Each row below holds a small network's activations on one input, seen along a few directions.
Each table varies a few parts of the input and shows all the possible inputs, shuffled.
Descriptions start from the smaller parts, as in this example, which fits no table here: one of 2 separate values, together with either a single point or one of 9 places around a ring or (one of 4 places along a line, together with one of 5 places around a ring).
Shared parts are said once, and a part with two or three values counts as separate values.

Other details of the inputs vary at random and push rows far along two fixed directions, the same in every table; ignore that.

Table:
row 1: [-10   2   5   3   6   3   7  -2  -2  24   4  11 -12 -23 -17]
row 2: [ 35 -11  38  -4 -39  -1  14  16   8 -60  -7 -42   5   3  30]
row 3: [ 15  16  40  -1 -21 -15  27  -2  18  -8  15 -32 -17 -28  -9]
row 4: [  1  -4 -22   0   6  13 -14  -1  -9 -11  -2  -3  10  24  17]
row 5: [ -5   5   0   7   6  12   5  -2   3  18   4  18 -18 -21 -18]
row 6: [ -5   5   4   5   5   7   9  -2   0  18   4  12 -17 -24 -17]
row 7: [  0 -10 -16   6   4   7  -7  24 -15   7   0  -7  14  -2  16]
row 8: [  5   8   6  -5  -3  -3   4  -8   4 -12   4 -13  -1   8   2]
row 9: [-15   6   1  -5  13  -5  -1 -24   2  15  -1  20  -7   4 -19]
row 10: [  6  -8 -24   7  -4  10 -13  18  -3  -7  -4   6   9  12  14]
row 11: [  4  16  47  -7 -14 -34  29 -11  14   1  11 -30  -5 -24 -15]
row 12: [  4  -6 -23   4  -1  10 -15  13  -1 -11  -4   5   9  21  14]
row 13: [-18   4   4  -7  19  -5   0 -28  -2  17  -2  14  -2   4 -14]
row 14: [-10   2   5   2   4  -6   5  -5   1  21   2  16 -10 -17 -19]
row 15: [-17   2   5  -4  13 -13   0 -16   2  18  -3  21  -1   0 -19]
row 16: [  5  -8 -25   7  -2   6 -12  19  -6  -7  -3   5  11  11  13]
row 17: [  0 -11 -16   6   2   0 -10  22 -12   4  -2  -3  17   3  15]
row 18: [-16   5   2  -7  15  -1  -1 -29   0  16  -1  16  -7   4 -16]
row 19: [ 23  15  30  -8 -23 -11  16  -4  15 -31  13 -52   0   3  14]
row 20: [  2  -4 -21   1   5  17 -15  -2  -5 -12  -3  -2   8  24  18]
row 21: [-11   7   0  -1   9  -3   1 -16   7  11  -1  25 -11  -1 -22]
row 22: [  2 -10 -21   4  -2   0 -13  18  -7  -1  -4   1  17  11  13]
row 23: [  2   3   8  -5  -6 -13   3   0   5  -4   3 -12   6   5   1]
row 24: [ -2  -6 -15  -2   7  -2 -13   5 -10  -4  -4  -6  20  21  16]
row 25: [ -1 -10  13  -5   1  16   6  -7   3  -2 -16  32 -25 -20 -12]
row 26: [  5  -9 -23   9  -2  10 -10  23  -9  -3  -1   2   8   4  14]
Each input here is: either one of 2 separate values or (one of 4 places along a line, together with one of 6 places along a line).
Q: A walk changes only the place on the line of 4. It starts at row 15 and steps to row 23. List the rest of the walk in order.
A: row 21, row 12
Q: Which other rows belong to the same alternative as row 25? List them by row number.
A: row 2
Q: Change only the place on the line of 6 in row 13. List by row number the other rows that result.
A: row 7, row 11, row 15, row 17, row 24

Table:
row 27: [ 4 -8 -2  1 -1  4  0  9  0 -3 -6 11 -3 -3  2]
row 28: [  4   6   5  -7  -4  -5   3  -4   6  -2   4 -13  -1   2   1]
row 29: [-1 -4 -4  4  1 -3 -1  2  0  3 -2 10  4  4  0]
row 30: [-10   9   4   2   6  -1   3 -16   8   9   2  14 -14  -5 -18]
row 31: [-11   5   8  -3   8   0   5 -20   0  10  -2  18  -9  -5 -19]
row 32: [  2  -6 -11   4   1   7  -8   4  -7 -10  -5  -2  10  12  13]
row 33: [  5   0   9  -7 -12 -11   1   9   5 -12   2 -22   9   1  11]
row 34: [ -1  -5 -15   9   2   8  -8  10  -8   7   0   4   7   3   5]
row 35: [  4   2   9  -1  -6 -10   6   2   2  -5   2  -8   2  -1  -1]
row 36: [  3   5   6   4  -3  -4   7   3  -1   1   6 -13   1  -8   0]
row 37: [-2  5  0  3  0  2 -1 -8  5  1  3  5 -5  0 -6]
row 38: [  3  -9 -13   5   2  11  -6  15  -9   0  -4   5   0  -3   7]
row 39: [ -4  -9 -24   3   9   9 -12  14 -11   9  -1   8  11   8  11]
row 40: [-10   4   7  -3   6  -9   4 -11   6  13  -3  17  -7  -7 -17]
row 41: [ -2  -6 -16   1   7   4  -8   9  -8  10  -1   3   9   3   6]
row 42: [ 1 -7 -9  6 -2  8 -9  4 -7 -9 -4 -2  9 12 12]
row 43: [ -4   1  -3   0   6  10  -2  -6   5   5  -4  22 -16  -5 -11]
row 44: [ 22  11  26  -6 -20 -15  19   3  10 -22  14 -47   1  -1  12]
row 45: [ -1 -12 -20  -3   5  10 -17   9 -10  -6  -7   1  16  17  19]
row 46: [  2   1   4   4 -10  -5  -2   5   2  -7  -1  -8   5  -1   1]
row 47: [ -3   0  10  -3   5   6   5 -14   1   4  -5  21 -17 -12 -14]
row 48: [  4   7   6  -5  -3  -4   4  -3   6  -4   5 -12  -2   3   1]
row 49: [ -6   7  21  -7   5  -7  11 -20   7   5   1   2 -11  -8 -14]
row 50: [  3   4   6   1  -2  -5   7   4  -2   2   6 -14   1  -7   0]
Q: The inputs of row 32 and row 36 match in every part but one. If row 47 is changed in the same way as row 32 into row 36, which row does it become?
A: row 38
Q: What do these inputs look like to the network?
A: one of 4 separate values, together with either a single point or one of 5 places along a line
Q: List by row number the other rows that have the choice among 4 separate values in common with row 46.
A: row 27, row 29, row 33, row 35, row 40
Q: Change only the choice among 4 separate values in row 28. List by row number the other rows that result.
A: row 33, row 41, row 45
Q: Change only the place on the line of 5 in row 28. List by row number the other rows that result.
A: row 30, row 37, row 44, row 48
